These are the activations of a small network on made-up records, seen along a few directions, one row for each record.
After each row come some of the record's fields: TISA, KIKID, LEM, FUSIS, ZUNU.
Not every record has every field; a missing one is written absent.
The largest differences between rows may come from other fields.
Random noise pushes rows far along 6 fixed directions. That doesn't count. These rows show it; they differ only by the noise:
[-109  342 -159 -336  282  -68 -150  -70  133 -360  143   75   69  202
 -458  -72  244 -151 -323  -54  310]
[-178  518 -674 -427  272   45  260 -115  104 -405  180  419  227  116
 -814  180  457  350 -592 -216  398]
[ -30   34 -197 -279   71  -55  192  -76  143  288   -9 -140  -34  -30
   -6   -4 -183  350   78 -111 -138]
[-708 -338  263  213  328 -131  186 -482  458 -386 -637  612   -1  686
   40  101  646 -349  321 -427  501]
[-246 -127 -440   52    5  116  390 -141 -138  213 -251  459   10  -46
  127  244  113  375  199 -319 -180]
[ -41 -390   62 -315  331   63 -360 -412  -65 -238   68 -186 -366  793
 -191 -424  262 -369  173  281  206]
[ -42 -138  299 -242  270   65 -528   45 -452  216   48  102 -334 -153
  227   11 -411 -404  261 -220 -460]
[-116  339 -621  207  -98   31  168   30  -34 -346  -57  315  296   49
  -91   -4  517  -14 -207   32  261]

[ 128 -284   55  637 -535  129  -52  303 -316  181 -270   58  130 -329
  811   41 -264 -308  359  244 -316] | TISA is tovo, KIKID is nal, LEM is muk, FUSIS is depe, ZUNU is ruv
[  38  319    7 -141  -62  -46   63  276    8  190  126   57  210 -475
  -30  252 -370  190 -169 -229 -233] | TISA is tovo, KIKID is nal, LEM is meno, FUSIS is absent, ZUNU is losi
[ -75    5  129  -53  134 -230   55 -202  453 -189    5 -334  -27  395
 -156 -271  247  -23   18   96  360] | TISA is tovo, KIKID is romal, LEM is meno, FUSIS is depe, ZUNU is absent
[ 228   57  202 -395  136 -159 -178  -99  194  224  274 -757 -265  158
 -139 -388 -151   83   93  173  -63] | TISA is mipa, KIKID is romal, LEM is muk, FUSIS is depe, ZUNU is kisip
[ 231   90 -806  127 -479  223  527  115 -121  276   -4  -41  275 -291
  109   65  -78  691  -97  261 -150] | TISA is tovo, KIKID is romal, LEM is muk, FUSIS is tov, ZUNU is dabe
[ 223  143  -39   10 -328  -96  191  200  392   26   20 -334  337  -95
   34  -14 -182  149 -191  299  148] | TISA is tovo, KIKID is nal, LEM is muk, FUSIS is absent, ZUNU is kisip
[ -62  231 -100  419 -230  116   35  330 -263  -54 -162  526  278 -511
  266  400  -36 -154 -135 -183 -152] | TISA is mipa, KIKID is nal, LEM is muk, FUSIS is tov, ZUNU is dabe
[ -36 -239  399 -282  266    0 -208  -65 -154  324  112 -108 -399  -60
  -70   24 -338    0  170 -257 -351] | TISA is mipa, KIKID is romal, LEM is meno, FUSIS is absent, ZUNU is ruv
[ -69 -231  329 -140   41 -216  107  -81  237  608  -58 -524 -223  -18
  355 -123 -440  273  490 -163 -317] | TISA is mipa, KIKID is nal, LEM is meno, FUSIS is absent, ZUNU is losi
[-298    5 -206 -113  113 -118  552 -218  314  242 -145   33   29   88
 -158  132  181  634  100 -365   65] | TISA is mipa, KIKID is romal, LEM is muk, FUSIS is absent, ZUNU is losi
[ -45   82  394 -368  278  -97 -114   16    3  402  108 -181 -245 -306
  -96  120 -450  186   28 -412 -357] | TISA is mipa, KIKID is romal, LEM is meno, FUSIS is tov, ZUNU is dabe
[-174 -242  -52  -98  178   37   -6 -280   84 -280 -136  259  -50  474
 -137  -24  251 -140   59   42  297] | TISA is tovo, KIKID is nal, LEM is meno, FUSIS is tov, ZUNU is absent
[  29  606 -785 -194   18  -50  263  100  -48   -2  239   -7  141 -265
 -318  -50  247  505 -278 -122   38] | TISA is mipa, KIKID is romal, LEM is meno, FUSIS is depe, ZUNU is absent
[-117  302 -608  202 -215  190  381  184 -102 -334  -68  763  507 -202
 -275  489  325  237 -473 -139  240] | TISA is tovo, KIKID is nal, LEM is muk, FUSIS is absent, ZUNU is losi
[ 233  159  586 -209  159  -36 -739  327 -256   36  277 -203 -147 -350
   98  -54 -568 -617  -94   68 -285] | TISA is tovo, KIKID is romal, LEM is muk, FUSIS is depe, ZUNU is absent
[ -55 -256 -399 -195   96  109  106 -286  -76  -55  -83  106 -150  436
  -76 -171  192  141  181  149  110] | TISA is tovo, KIKID is romal, LEM is meno, FUSIS is tov, ZUNU is absent
[ -23 -176  -69 -456  233   52   40 -226   -8  208  119 -136 -254  224
 -235  -83 -126  311  100  -99  -71] | TISA is tovo, KIKID is romal, LEM is muk, FUSIS is depe, ZUNU is losi
[  68  152 -669   18  -72  334   71   55 -538 -209  175  480  103  -93
 -290  180  249  192 -309   68  -14] | TISA is mipa, KIKID is nal, LEM is muk, FUSIS is tov, ZUNU is dabe
[-228 -102 -166  180  -27   64  490 -129   45  118 -242  490   57 -116
  -32  384  194  405   67 -360  -37] | TISA is tovo, KIKID is romal, LEM is meno, FUSIS is depe, ZUNU is kisip
[-223 -307  215  609 -171   88  -97  117 -334  -14 -371  568   50 -181
  669  238   -1 -457  409 -190 -207] | TISA is tovo, KIKID is nal, LEM is meno, FUSIS is tov, ZUNU is losi
[ 113  -60  285  -85   -3    0 -248  151 -124  194  -10  -12  -72 -247
  264   54 -444 -189  120  -13 -267] | TISA is tovo, KIKID is romal, LEM is muk, FUSIS is depe, ZUNU is absent
[-119  -18 -256  533 -347  -31  337  102   96   19 -352  183  294  -93
  494  106  162   74  171    8   54] | TISA is mipa, KIKID is nal, LEM is muk, FUSIS is tov, ZUNU is losi
[   3  355  -88  106  -11 -190   86  124  197  -99   23  -98  149 -182
    1  -77  125   33 -145  -52  143] | TISA is mipa, KIKID is romal, LEM is meno, FUSIS is depe, ZUNU is absent
[  15 -135  209  -65  -90 -127 -140   61  170  303 -242 -263  -50  -50
  567 -181 -447 -182  446   40 -197] | TISA is tovo, KIKID is romal, LEM is muk, FUSIS is tov, ZUNU is absent
[ 100  -63  391 -267  152  -36 -353   16   69 -169   94  -43  -42   93
 -136  -15 -270 -342 -134  123   94] | TISA is tovo, KIKID is nal, LEM is meno, FUSIS is depe, ZUNU is absent
[ 156  -15 -493   98 -227  311  119  258 -736  320  128  429   13 -589
  209  336 -326  325   27 -117 -559] | TISA is tovo, KIKID is nal, LEM is meno, FUSIS is tov, ZUNU is losi
[-333  -57  589  118  101 -211  -43   14  305  203 -438  105  -50 -159
  432  173 -206 -274  391 -472 -118] | TISA is mipa, KIKID is romal, LEM is muk, FUSIS is tov, ZUNU is kisip
[  -6  -70   13  -85 -130  -38  162   60  138  437 -117 -170   61 -195
  301   66 -418  270  225 -113 -266] | TISA is tovo, KIKID is romal, LEM is muk, FUSIS is absent, ZUNU is losi
[ 100 -318 -466  109  -52  270  113 -168 -470  -66  145  166 -215  271
 -122 -102  336  153   37  230  -31] | TISA is mipa, KIKID is nal, LEM is meno, FUSIS is tov, ZUNU is ruv
[-228  146  171  659 -199 -359   86   49  414 -119 -399 -172  201   18
  571 -239  396 -365  343  -39  230] | TISA is mipa, KIKID is romal, LEM is meno, FUSIS is depe, ZUNU is kisip
[-142 -199  233 -226  317   38  -86 -199 -164  186   28  101 -347   92
 -145   78  -51   72  146 -337 -201] | TISA is mipa, KIKID is romal, LEM is muk, FUSIS is depe, ZUNU is dabe
[-131  -93 -181  509 -344  -69  360   66  114  202 -363   75  210 -124
  577   76   56  154  314  -54  -74] | TISA is mipa, KIKID is nal, LEM is muk, FUSIS is depe, ZUNU is losi
[-192  241  232 -486  478  -33 -453   21 -114 -270  105  362  -93  -28
 -336  173 -161 -379 -225 -359   62] | TISA is mipa, KIKID is nal, LEM is muk, FUSIS is tov, ZUNU is absent
[ 131  348  153 -299  -11 -217  -15  139  554  -12   47 -347  218  -76
 -104  -86 -256    6 -238  111  211] | TISA is tovo, KIKID is romal, LEM is muk, FUSIS is depe, ZUNU is absent
[  79  421 -139 -515  248   49 -227  289 -464  364  341  185 -155 -714
 -144  294 -559  196 -160 -448 -533] | TISA is mipa, KIKID is nal, LEM is meno, FUSIS is depe, ZUNU is absent
[-372  160  -31  302   69  -79  206 -129  292 -439 -304  406  244  221
 -149  112  600 -132 -130 -212  471] | TISA is mipa, KIKID is romal, LEM is muk, FUSIS is tov, ZUNU is dabe
[-247  -55  -77  232  -30   68  217  -82   -8 -143 -221  514   97    6
   -9  292  304  -13   59 -262  111] | TISA is tovo, KIKID is nal, LEM is meno, FUSIS is depe, ZUNU is kisip
[  46 -422  -41 -349  202  171 -335 -325 -240 -121   53 -116 -345  607
  -89 -348   32 -256  184  290   67] | TISA is mipa, KIKID is romal, LEM is muk, FUSIS is absent, ZUNU is absent
[ -27  227 -439 -215   53   16  148   -5  -11   15   10   76   40  -35
 -109  -11   73  243  -85  -70   38] | TISA is mipa, KIKID is romal, LEM is muk, FUSIS is tov, ZUNU is absent
[ -47  376 -553  305 -314 -139  488  138  292   36 -207   33  392 -252
  242   14  192  361    2  -22  118] | TISA is tovo, KIKID is romal, LEM is meno, FUSIS is tov, ZUNU is absent
[ 213 -119 -116 -141  108  287 -628   40 -664 -254  300   52 -246  206
  -93 -230   44 -529  -51  346  -93] | TISA is tovo, KIKID is romal, LEM is muk, FUSIS is tov, ZUNU is losi
[ 159  106 -209  211 -362   74  280  233    0   -8   74   57  276 -275
    3  184  -70  205 -235  161  -29] | TISA is tovo, KIKID is nal, LEM is meno, FUSIS is absent, ZUNU is ruv
[ -49  104  227  257 -136  -48  -77  223  -66  192 -162   84   53 -415
  388  139 -173 -200  202 -239 -266] | TISA is tovo, KIKID is romal, LEM is muk, FUSIS is depe, ZUNU is kisip

Here are new rows. What are their fields?
[-155  305  235 -110   31 -192  263  159  414  167 -143  171  231 -441
  -88  373 -271  259 -141 -431  -24] | TISA is tovo, KIKID is romal, LEM is muk, FUSIS is depe, ZUNU is kisip
[-277 -377 -158   34   35  221  158 -149 -279   -6 -342  745  -13   70
  148  391  -38   61  190 -291 -103] | TISA is tovo, KIKID is nal, LEM is muk, FUSIS is tov, ZUNU is absent
[ 279  269  -64  -21 -234 -190  110  203  322  190  121 -610  147 -224
  122 -201 -260  199  -63  268  -23] | TISA is tovo, KIKID is romal, LEM is meno, FUSIS is tov, ZUNU is kisip
[-219  214  225   30  121  -82  207   83  213 -129  -54  475  237 -291
 -256  479  -10  131 -292 -460  135] | TISA is tovo, KIKID is nal, LEM is meno, FUSIS is depe, ZUNU is losi
[ 117 -131  128  470 -284  -19 -219  147 -125 -123 -105  -89   75   -2
  488 -161   50 -475  221  339  -16] | TISA is tovo, KIKID is nal, LEM is meno, FUSIS is depe, ZUNU is kisip
[ -53 -364  435 -199  129 -128    0 -222  369  282 -188 -300 -210  263
  219 -117 -288   23  361  -33  -46] | TISA is tovo, KIKID is romal, LEM is muk, FUSIS is depe, ZUNU is absent
[-182  -90  220  114   25  -25   10   23   48 -141 -147  329  136   -4
   26  233  -18 -166  -20 -184   88] | TISA is tovo, KIKID is nal, LEM is meno, FUSIS is absent, ZUNU is losi
[  45  114  111 -246  244  -53 -189  -80  -34   -1  204 -274 -234   69
 -254 -185   27   25  -98   -6  -35] | TISA is mipa, KIKID is romal, LEM is meno, FUSIS is tov, ZUNU is dabe
[ 257   89 -274  228 -409  116   14  284 -101  -26  -32   50  329 -255
  282   92 -198  -39 -133  355  -29] | TISA is tovo, KIKID is nal, LEM is muk, FUSIS is depe, ZUNU is absent
[ -55  -35  -58 -324  159  -59   53 -224  376 -252   -7  -70   65  465
 -312  -89   84   58 -143  136  402] | TISA is tovo, KIKID is nal, LEM is muk, FUSIS is tov, ZUNU is absent
[ 183 -217  -16   44 -223  -25   68  -16  204  189 -122 -354   21  151
  345 -236 -173   45  223  359  -19] | TISA is tovo, KIKID is romal, LEM is muk, FUSIS is depe, ZUNU is absent
[ -65 -411  403 -211  233   92 -481 -146 -241   39 -102   89 -374  284
  214 -121 -194 -524  363  -12 -169] | TISA is tovo, KIKID is romal, LEM is muk, FUSIS is depe, ZUNU is absent
[  17  333 -479  100  -64    7  162  154 -198   55  127  103   91 -340
   28   61   81  253  -93  -91 -120] | TISA is mipa, KIKID is nal, LEM is meno, FUSIS is tov, ZUNU is absent
[-142  -78  372    3  186  228 -303   26 -202 -498  -46  749  105   28
 -372  434   75 -501 -381 -141  223] | TISA is tovo, KIKID is nal, LEM is muk, FUSIS is depe, ZUNU is dabe
[ -28  -87 -108 -490  381   68 -254 -264  -51 -356  173   16 -197  511
 -513 -212  136 -143 -177  167  292] | TISA is tovo, KIKID is romal, LEM is meno, FUSIS is tov, ZUNU is absent
[ 157 -451 -128 -119   72  359  -82 -191 -563   93  158  200 -311  171
 -157   30   11  152   52  125 -246] | TISA is tovo, KIKID is romal, LEM is muk, FUSIS is depe, ZUNU is dabe
[  40 -199  324 -353  331   51 -383  -99 -443  353  189 -138 -491 -109
  -39  -59 -388  -18  191 -233 -475] | TISA is mipa, KIKID is romal, LEM is meno, FUSIS is depe, ZUNU is dabe
[-168   78 -278 -131   70 -215  515 -339  708 -107 -164 -257  102  509
 -248 -225  497  405   -7   47  513] | TISA is mipa, KIKID is romal, LEM is muk, FUSIS is depe, ZUNU is absent
[ -83   22  207   76   91  -98  137   64  -71  365  -13   97 -159 -431
  112  244 -195  252  143 -446 -367] | TISA is mipa, KIKID is romal, LEM is meno, FUSIS is depe, ZUNU is kisip
[-271   -7  144  301   95  -21 -273    8 -176 -140 -331  356  -63  -10
  456  -44  183 -542  341 -247  -48] | TISA is mipa, KIKID is romal, LEM is muk, FUSIS is tov, ZUNU is absent
[-288  249  300 -234  316 -268 -178  -36  414 -274  -75   61   59  144
 -217   -2   56 -331 -104 -278  331] | TISA is mipa, KIKID is nal, LEM is meno, FUSIS is absent, ZUNU is absent
